Each row below is a small network's average activation on inputs in which a field has the value named, seen along a few directions.
Related values have similar rows: they may be neighbours, one step apart, or belong to one group.
In the rows, 500 means zero.
Strong random noise was added to every row along 3 fixed directions; ignore it. To show where, here is one row again and again, with new noise each time:
516	455	334	426	299	498	506	491	480	281	610	591	482	361	615	514	362	520
505	425	421	479	344	544	502	549	536	299	643	569	529	438	597	459	429	481
563	443	533	358	481	450	442	262	392	505	344	537	533	451	686	436	558	648
496	364	529	549	450	584	516	562	549	367	642	442	605	507	577	450	500	497
524	399	563	471	469	538	472	447	505	432	515	508	582	514	625	407	558	542


Field Vades:
h9: 600	449	674	412	613	528	503	415	514	657	347	458	559	637	596	441	796	507
h8: 528	654	497	330	522	433	437	230	372	751	215	584	392	579	504	522	588	567
h1: 444	564	643	585	717	452	438	448	442	646	400	350	506	572	391	469	543	651
h19: 574	636	589	404	622	499	393	539	586	564	531	528	415	565	506	410	629	413
h12: 506	324	515	556	595	531	657	447	363	569	362	338	556	498	527	563	485	535
h13: 406	452	518	679	537	501	523	539	517	424	468	406	540	567	463	533	472	425
h14: 507	395	488	568	482	655	580	612	482	493	573	431	573	579	432	556	542	308
h18: 537	600	489	298	476	446	459	360	366	487	421	395	369	404	594	706	435	598
h24: 472	428	711	639	533	708	433	647	580	721	539	479	740	596	406	469	666	330
h11: 525	582	624	386	663	351	404	353	603	599	264	664	495	584	564	236	700	567
h5: 571	365	705	604	576	517	533	402	450	687	328	528	619	632	454	484	687	624
h7: 555	499	405	490	527	426	434	478	513	619	440	658	414	426	492	379	480	533
h21: 536	499	478	602	431	533	493	711	651	496	625	604	398	500	333	370	623	326
h6: 408	560	421	565	484	454	522	460	398	569	498	359	543	481	435	714	318	588
h4: 500	381	500	569	444	652	529	640	606	360	656	466	615	542	550	470	501	494
h17: 437	406	618	652	544	623	562	538	598	435	648	345	620	596	527	465	504	506
h3: 386	616	600	463	440	499	495	590	559	424	566	489	502	636	615	458	518	466
h15: 422	574	273	588	272	461	517	503	489	359	554	707	433	379	412	645	246	483
h23: 615	449	498	520	560	480	545	604	583	484	630	547	558	428	453	426	476	501
h20: 445	497	419	618	596	457	460	463	576	538	416	441	461	469	419	461	464	589
h25: 461	598	612	491	527	518	512	545	480	498	418	537	520	696	482	434	473	408
h10: 501	593	726	559	766	519	522	545	576	561	602	333	573	644	432	414	631	528
h2: 634	639	409	155	359	288	393	411	514	535	399	902	292	318	593	370	549	423
h22: 459	560	378	447	480	414	557	464	313	484	481	473	407	449	488	688	387	450
h16: 412	610	389	494	426	517	442	665	588	439	600	607	288	405	320	536	454	383
Vades is arranged as a network in which each value has 4 neighbours.
How many steps from neighbour to neighbour lead from h10 to h18, at the fewest?
> 2
Each value of Vades is a pair of two hidden parts, and every pair occurs once (5 first parts, 5 second parts).
Changing only the second part turns h11 into h2. h13 has the same second part as h11; what does that change turn h13 into?
> h14
Changing only the second part turns h16 into h1. h18 has the same second part as h16; what does that change turn h18 into?
> h3
Changing only the second part turns h20 into h7. h17 has the same second part as h20; what does that change turn h17 into?
> h4
Changing only the second part turns h23 into h10. h5 has the same second part as h23; what does that change turn h5 into?
> h6

Field Muvi:
y9: 661	375	477	388	517	571	505	555	677	370	626	624	462	346	493	315	589	448
y13: 495	322	530	578	470	606	538	449	466	467	345	569	659	560	526	446	727	512
y8: 413	639	660	463	481	476	475	338	528	709	355	501	515	639	421	565	603	343
y23: 489	337	202	434	303	556	669	674	423	233	805	395	448	197	479	733	383	370
y14: 648	341	459	448	273	626	646	551	483	369	505	580	477	464	553	563	487	360
y5: 516	597	474	499	661	313	442	535	557	592	481	318	387	385	411	633	361	525
y22: 467	390	452	781	691	486	550	619	472	711	494	320	544	404	335	519	431	650
y19: 519	471	590	371	336	496	526	312	314	568	423	592	538	499	684	651	504	590
y3: 402	551	606	456	437	522	426	517	494	346	481	552	551	691	666	396	550	228
y18: 337	496	505	714	538	598	456	668	557	541	505	485	541	663	367	649	364	442
y25: 486	731	471	293	405	495	377	476	529	497	500	601	266	492	405	576	549	376
y4: 493	482	296	433	443	574	573	543	354	445	718	168	453	319	542	821	293	744
y10: 451	455	621	678	537	592	500	619	710	437	714	343	791	577	468	410	484	584
y7: 518	457	481	640	478	562	654	670	395	553	556	424	603	595	338	614	507	323
y11: 673	464	566	359	693	416	466	342	492	599	496	394	591	472	657	466	646	773
y1: 640	690	120	436	193	513	362	740	479	403	735	756	345	378	406	571	352	244
y12: 371	475	620	565	531	441	555	453	543	368	406	639	489	888	630	260	601	444
y20: 353	588	506	725	569	551	411	520	641	522	506	307	420	483	297	513	482	597
y2: 409	492	788	718	737	437	456	506	586	492	524	307	612	577	507	343	541	545
y15: 435	548	517	473	505	633	592	764	638	326	821	260	505	600	504	557	279	361
y24: 550	484	282	462	436	337	593	732	446	431	610	571	374	193	299	591	313	495
y6: 518	733	563	300	607	439	527	409	598	434	482	573	455	481	609	306	526	479
y17: 534	279	502	553	572	509	518	437	611	573	421	606	472	410	565	321	622	569
y16: 387	469	436	565	253	582	512	567	510	308	669	692	576	497	636	495	310	569
y21: 510	442	445	735	528	538	475	508	440	570	402	672	534	641	336	413	528	443
Each value of Muvi is a pair of two hidden parts, and every pair occurs once (5 first parts, 5 second parts).
Changing only the second part turns y24 into y21. y9 has the same second part as y24; what does that change turn y9 into?
> y13
Changing only the second part turns y2 into y15. y20 has the same second part as y2; what does that change turn y20 into?
> y25
Changing only the second part turns y12 into y3. y16 has the same second part as y12; what does that change turn y16 into?
> y19
Changing only the second part turns y7 into y1. y14 has the same second part as y7; what does that change turn y14 into?
> y23
